These are the activations of a small neural network, seen along a few directions. Each row is one input.
In each table, some parts of the input vary, and every possible input appears once, in random order.
Descriptions start from the smaller parts, as in this example, which fits no table here: one of 8 places around a ring, together with either a single point or one of 9 places around a ring or (one of 3 separate values, together with one of 4 places along a line).
Shared parts are said once, and a part with two or three values counts as separate values.

Other details of the inputs vary at random and push rows far along three fixed directions, the same in every table; ignore that.

Rows:
R1: [ -8 -15  35  -8  13 -43 -27 -59 -12  52  14 -13]
R2: [-24 -29  19  -5  17  -9  12  21 -36   3  32   6]
R3: [ 14  -3 -20  -7   4  -5  30   7  40 -56 -15  15]
R4: [  4  -5  -4 -32 -15  44  17  31   2 -24  -8  14]
R5: [ 12  39 -13  -3  -9  -3 -34 -38  21  14 -25  25]
R6: [  5   5 -39  -9   4  24  26   6 -13 -33 -18  23]
R7: [  1  44  13 -30 -27   9 -38  -5  22  20  -5   8]
R8: [ 20  50  18 -27 -17 -22 -15 -31  42 -13  -2   0]
R9: [ 17  37   9 -14 -18 -28 -21 -35  51 -15 -15   6]
R10: [  4  30   5  -5 -15   4 -52  -7  31  14 -21  24]
R11: [  3  40  39  88 -15 -67 -12  28  -3  40  53 -82]
R12: [  5   1 -33  -5  17  18  24  11   2 -33 -30  26]
R13: [  7 -12 -11  -9  -8   6   7  26  43 -56  -5  15]
R14: [-29 -39  16   1  21 -13   7  20 -33   2  27   9]
R15: [-26 -55   6  -8  30 -18  30 -17 -27   1   6   4]
R16: [-24 -33   8  -5  36 -24  26  -8 -39  -3  16   9]
R17: [-13 -58   5  -1  32  -8  24 -28 -32  -3  15  -1]
R18: [-34 -51  -6   3  43 -27  27  -9 -21   2  11   8]
R19: [-27 -62   5   0  38 -21  29 -17 -18   3   5   8]
R20: [ -2   4 -37 -18   8  22  31  12   0 -32 -28  12]
R21: [ 28  39   6 -30 -18   6 -21 -38  13  20 -19  -4]
R22: [ 13 -17  -9 -20 -10  52   8  18   3 -30  -7  13]
R23: [ 17 -10  -4 -26 -13  53  12  17  -3 -28   0  12]
R24: [  4   7 -18 -25 -13  38  13  30 -13 -26   6  26]
R25: [-14 -58  -2  -6  32 -16  26 -18 -30   4  11  -6]
R26: [  6  39   6 -16 -30  10 -46 -12  15  16  -4  22]
R27: [ 10  17   8 111   9 -62  -5  -1 -21  77  18 -83]
R28: [-19 -10  42  -7  11 -46 -22 -56  -9  49  10  -7]
R29: [ -2  37   9 -23 -25   7 -43  -6  28  18 -13  10]
R30: [-17  -8  51   5  -4 -59 -37 -23  21  17  39 -15]
R31: [ 17  22  12 -21 -30  17 -44 -13  27  22 -13   2]
R32: [ 29  59 -53  98  -9  11  57  73 -39  -8  -3 -60]
R33: [-18 -38  16 -18  26 -13  36 -13 -35   3  16  -2]
R34: [-26  -8  30  14  -3 -38 -48 -29 -14  49  31   6]
R35: [ 10  37 -43  86 -17  19  37  94 -15  -4  -4 -59]
R36: [ -8 -11 -29 -14   1  34   8  36  17 -28 -18  22]
R37: [ 25   1 -16 -25   2  40  32  -5 -13 -31 -12   5]
R38: [  9 -22 -23 -21  -9  45   8  27   8 -25 -15  10]
R39: [ -1 -23 -18 -14  -4  41   9  29  19 -27 -22  22]
R40: [  5  48  -1 -24 -11  -4 -24 -30  21  15 -25   6]
R41: [-31 -53  -1  21  24 -12   6  14 -28   6  33  16]
R42: [-20 -71  13  16  25   3   3   0 -17   4  28   1]
R43: [-18 -23   2  -6  27 -17  30 -10 -50   1  31   7]
R44: [ 26  55 -50 102  -3   4  55  76 -31 -10 -17 -60]
R45: [-23  10  35 -16  14 -47 -21 -50 -14  47  21  -8]
R46: [ 38  88  -3  86 -30 -40   7  28  27  10   1 -72]
R47: [  3  35   9 -13 -22   5 -49  -8  22  13 -18  20]
R48: [ 27  33   7 -15 -16  11 -26 -45  16  12 -22   0]
R49: [ 10 -27 -26 -14  -2  44   5  28  17 -24 -18  14]
R50: [-13 -65   2   8  40 -11  22 -27 -24   0  14   3]
R51: [  5  -7  -9 -16 -12   9   8  25  33 -57  -2  10]
R52: [  4  23  13 -14 -31  13 -43 -11  32  19 -22   8]
R53: [  6  27  19 -20 -32  14 -40  -9  29  20 -17   7]
R54: [ 17  18  12  -8 -29  24 -48 -24  27  14 -13   5]
R55: [-19 -22  11 -11  33 -20  29  -7 -43  -2  21   6]
R56: [ 15 -10 -12 -31 -14  47  15  29   0 -22  -3   8]
Description of these inputs: one of 2 separate values, together with one of 4 places along a line, together with either a single point or one of 6 places along a line.
Q: Changing only the choice among 2 separate values turns R53 into R28. The same change can be made to R22. Which row results?
A: R48
Q: Changing only the choice among 2 separate values turns R31 into R1. The same change can be made to R41. Which row results?
A: R5
Q: Change only the choice among 2 separate values in R47. List by row number the other rows that result.
A: R44
Q: Which other rows agree with R9 in the choice among 2 separate values and the place on the line of 4? List them by row number.
A: R6, R15, R17, R20, R25, R44
Q: Which other rows agree with R36 in the choice among 2 separate values and the place on the line of 4? List them by row number.
A: R10, R13, R39, R41, R42, R49
